Each row below holds a small network's activations on one input, seen along a few directions.
In each table, some parts of the input vary, and every possible input appears once, in random order.
A made-up example of a description, with smaller parts first: one of 8 places around a ring, together with either a single point or one of 11 places around a ring or (one of 3 separate values, together with one of 6 places along a line).
Shared parts are said once, and a part with two or three values counts as separate values.

Other details of the inputs vary at random and push rows far along three fixed directions, the same in every table; ignore that.

Rows:
row 1: [  3  -6  44  20   1   7   8 -24  41  25 -39  -6]
row 2: [  7  -6 -18  17   5  60   9   5 -18 -57  18   6]
row 3: [  5   8 -10 -19  -2 -16  24 -29  47  89 -37  -6]
row 4: [-23 -15  32  -7  -4  -1  -3 -32  49  48 -66  10]
row 5: [  3 -29 -16  10  -2  44  -1   4 -16 -61  18   0]
row 6: [  6 -10 -16  11  13  47   0  12 -14 -64  15   5]
row 7: [-29   9  40 -21  20 -53 -56  52 -32  -7  30  -1]
row 8: [-54  -7 -43 -19 -35  37   6   1  -5   7   1  18]
row 9: [-12   1 -65 -67 -53  54   6 -27   5  45  -8  25]
row 10: [ 66  -6   3  49  35 -47  14 -20  11  -2 -10 -13]
row 11: [-35   5 -35 -16  -8  66   4   4   2  -5   3   1]
row 12: [-56   9  35 -65  -7 -15 -71  53   8  46  11  10]
row 13: [-26 -10  25  -1 -15 -10   1 -25  56  46 -65  22]
row 14: [  6   1 -25  21   3  56  16  11 -25 -53  18  -8]
row 15: [  8  -5  22  55  12 -37  -2 -14  21  -8 -34   2]
row 16: [  4  -5  28  45  -4 -14  25 -32  32  10 -43  10]
row 17: [-10 -17 -25   2 -20  61  11   1 -15 -28  11  -5]
row 18: [ -9   8 -65 -45 -32  30   8 -20  -7  20  17   6]
row 19: [ -3 -18 -26  21  -8  37  18  -3 -42 -50  17  -4]
row 20: [ 70   6   7  50  25 -42  46 -20   0   5  -5 -28]
row 21: [-37  27  36 -46  18 -22 -64  65  -6  14  22   6]
row 22: [ 41  -2 -45  -2 -15  19  18 -21 -32 -41  35  10]
row 23: [ 41   8  -1  13   5 -35  -3 -42  34  29 -37  -3]
row 24: [ 16  20  20 -43  14 -57 -17  47 -32  25  54   5]
row 25: [ 54   7  10  18  12 -44  14 -37  22   2 -22  -9]
row 26: [ -5   4  23  39  -8 -20  27 -22  28  22 -42  -4]
row 27: [-46  13  44 -49   0 -31 -40  44 -24  23  30   9]
row 28: [ 37  17  44  80  50 -60  14  32 -47 -84  61 -64]
row 29: [-40  24  37 -20  15 -51 -25  49 -38   3  43 -21]
row 30: [ 20 -29 -57 -30 -13  37  13 -13  -4   1   6  26]
Description of these inputs: one of 5 places along a line, together with either one of 2 separate values or one of 4 places along a line.
The inputs of row 5 and row 1 match in every part but the place on the line of 5. If row 6 is changed in the same way as row 5 into row 1, which row does it become?
Answer: row 2
Which other rows agree with row 14 in the place on the line of 5? List them by row number.
Answer: row 9, row 17, row 19, row 20, row 26
Change only the choice among 2 separate values in row 25. List by row number the other rows that result.
Answer: row 30

Rows:
row 31: [   1  -48 -110   11  -54   88   46  -53  -25  -44   -2   35]
row 32: [-25  20 -28 -69 -21   7 -25  19  -4  41  21  11]
row 33: [ 15  22  78  54  36 -49  19 -13  49  33 -48 -36]
row 34: [-17  -2  -8  13   0  35  10  -5   4  -7  -6 -14]
row 35: [ 32  28  26 -13  25 -58  -8  52 -54 -27  75 -23]
row 36: [-11  18  34  26   9  -6  11 -24  48  36 -51 -23]
row 37: [-65 -19 -20 -70 -45   6 -39  10   3  43 -11  55]
row 38: [ 18  -2  29  26  13 -22 -13 -30  50  18 -57   2]
row 39: [  43   -3   18   23   40  -41  -28   66  -89 -121   98   -8]
row 40: [  0  -1 -47 -44 -16  35   2  12 -22   3  33  13]
row 41: [-26  11 -30 -74 -22  16 -20  16   1  54  14  12]
row 42: [-76  16  26 -42 -25 -24 -14  24   0  56  -2   8]
row 43: [ 61 -48 -61  81   6  71  46 -76  16 -67 -39   2]
row 44: [ 35  -7  21  28  31 -29 -14  18 -17 -47  18  -1]
row 45: [ 16  17  71  49  25 -29  26 -18  42  28 -42 -35]
The inputs of row 41 and row 34 match in every part but one. If row 40 is changed in the same way as row 41 into row 34, which row does it become?
Answer: row 33
What do these inputs look like to the network?
Answer: one of 3 separate values, together with either a single point or one of 4 places along a line
Change only the choice among 3 separate values in row 45. List by row number the other rows that result.
Answer: row 35, row 39
A walk changes only the place on the line of 4. It starts at row 38 and steps to row 43. List the rest of the walk in order.
Answer: row 44, row 39
